These are the activations of a small neural network, seen along a few directions. Each row is one input.
Each table varies a few parts of the input and shows all the possible inputs, shuffled.
Descriptions start from the smaller parts, as in this example, which fits no table here: one of 2 separate values, together with either a single point or one of 9 places along a line or (one of 4 places along a line, together with one of 8 places around a ring).
Shared parts are said once, and a part with two or three values counts as separate values.

A family of inputs:
row 1: [  4  17  22 -36  -2  10  12 -23  10  15 -19]
row 2: [-22 -18 -12  32  -7 -30 -22  21   1 -13  34]
row 3: [  9   3 -33  35  24 -20  -7  21 -17  -9  10]
row 4: [  0  11  31 -32 -14  24   9 -17  10   7 -19]
row 5: [  9  15  11 -31   4  16  15 -23  25  19 -17]
row 6: [ -3 -19 -11  32  -2 -13 -11  18 -32 -20  -1]
row 7: [  7  29   9 -27  14  15  22 -16  24  16  -9]
row 8: [  8 -11 -35  32  14 -20 -10  15 -18  -9   2]
row 9: [-15  11  31 -30 -22   5   8 -17  46  14  16]
row 10: [  3 -10 -22  26   9 -28  -9  14 -31 -15  -1]
row 11: [  1   0  25 -31 -15  37   9 -12  11  12  -8]
row 12: [ -1 -28 -17  32  -3   2 -15  19 -31 -17  13]
Q: Changing only one part turns row 4 into row 6. The same change can be made to row 9. Which row results?
A: row 2
Q: What do these inputs look like to the network?
A: one of 2 separate values, together with either a single point or one of 5 places along a line
Q: Change only the choice among 2 separate values in row 10. List by row number the other rows that result.
A: row 1
Q: Change only the choice among 2 separate values in row 7. List by row number the other rows that result.
A: row 3

A family of inputs:
row 13: [ -1   1 -15  24  12 -13  -9  20 -21 -10  17]
row 14: [  8  16  18 -22  -3  38  17  -8  15   9 -15]
row 15: [-19  -8  16   4 -15   8 -12  11  -3  -8  25]
row 16: [ -3 -11  19 -17 -21   1  -8 -13  -1   2 -17]
row 17: [-16 -11  25   2 -25  -7  -5   0  -7 -13   0]
row 18: [-11 -26  -2  11 -17  18  -9   8  19   0  25]
row 19: [-15  29   6 -15   5 -36   6 -13  56  16  23]
row 20: [  2   0  15 -31  -6  20   8 -16   0  11  -3]
row 21: [  7 -16 -33  30   9  -3  -8  15   1  -4  18]
row 22: [ 10  -2 -14   3   8 -18  -5  -5 -17  -2 -26]
row 23: [ 16   7 -17  -9  24   1   9  -8 -17   9 -12]
row 24: [ -2  -2  -7  20   3 -27  -2  11 -23 -16 -10]
row 25: [ 23  23 -11   0  27  19  18  -2  -2   5 -24]
Q: What do these inputs look like to the network?
A: either a single point or (one of 2 separate values, together with one of 6 places along a line)

A family of inputs:
row 26: [  8  13   1 -29  15  27  15 -19  26  22   3]
row 27: [  8 -11 -38  32  23  -8 -12  17 -16  -2  21]
row 28: [-10  11  20 -15 -13  10   2   4  18   4  22]
row 29: [-17   0  10  21  -6 -17  -2  12   0 -16  12]
row 30: [  3 -13  30 -18 -24  36  -4  -3 -20  -2 -17]
row 31: [ 13  -5 -29  18  14 -43  -8   4 -28 -10 -11]
row 32: [ 13  20  10 -36   4  -9  21 -31  10  17 -28]
row 33: [  6  36  17 -21  12  11  23 -15  24  10 -15]
row 34: [-14 -21  -7  15  -4  -1  -9   6   1  -3  29]
row 35: [ -5 -28  10  10 -18  22  -5   7 -38 -19 -10]
row 36: [ 17 -15 -24  27   9  15  -8  18 -56 -18 -18]
row 37: [-14   7  22 -19 -12  -9 -11 -10  11   6  -7]
row 38: [ -3   2  19 -24 -21 -21  -3 -18   5   6 -10]
row 39: [  3  -1 -27  26  22 -32 -15  14 -23  -9  -8]
row 40: [  6  30  10 -28  13  21  26  -9  25  14   3]
row 41: [ 19   5  20 -30   2  48  21 -14 -14  10 -37]
row 42: [  6   5 -30  33  20 -13  -2  27 -18  -9  21]
row 43: [ 13   6  -4 -21   3  28  17 -16  38  19 -10]
row 44: [  2  25  11 -31  12   2  13 -22  16  17 -25]
row 45: [-20 -10   4  10  -4 -26 -12   3  -7  -9   0]
row 46: [ -2 -12   6  -9 -21  16  -7  -5  31   9   9]
row 47: [  7  10 -22  38  21 -23  -6  22 -17 -15   3]
row 48: [-17  -6   2  16  -7  -6   1  17  -1 -10  29]
row 49: [-10  17  28  -9 -14  -1  -1  -2  18  -2   4]
row 50: [ -9 -15   2   3 -12 -37  -4  -6 -12 -10  -3]
row 51: [ -8 -29 -12  21 -15   1  -9   8  12  -5  15]
row 52: [ 14 -19 -43  38  12  -6 -11  18  -5  -4   7]
row 53: [ -8  -4  11 -16 -11  15  -9  -7  20  11  22]
Q: What do these inputs look like to the network?
A: one of 4 places along a line, together with either a single point or one of 6 places along a line
Q: Changing only the place on the line of 4 turns row 53 into row 27. The same change can be made to row 30. Which row results?
A: row 36
Q: Change only the place on the line of 6 in row 51. List by row number the other rows that result.
A: row 29, row 34, row 45, row 48, row 50
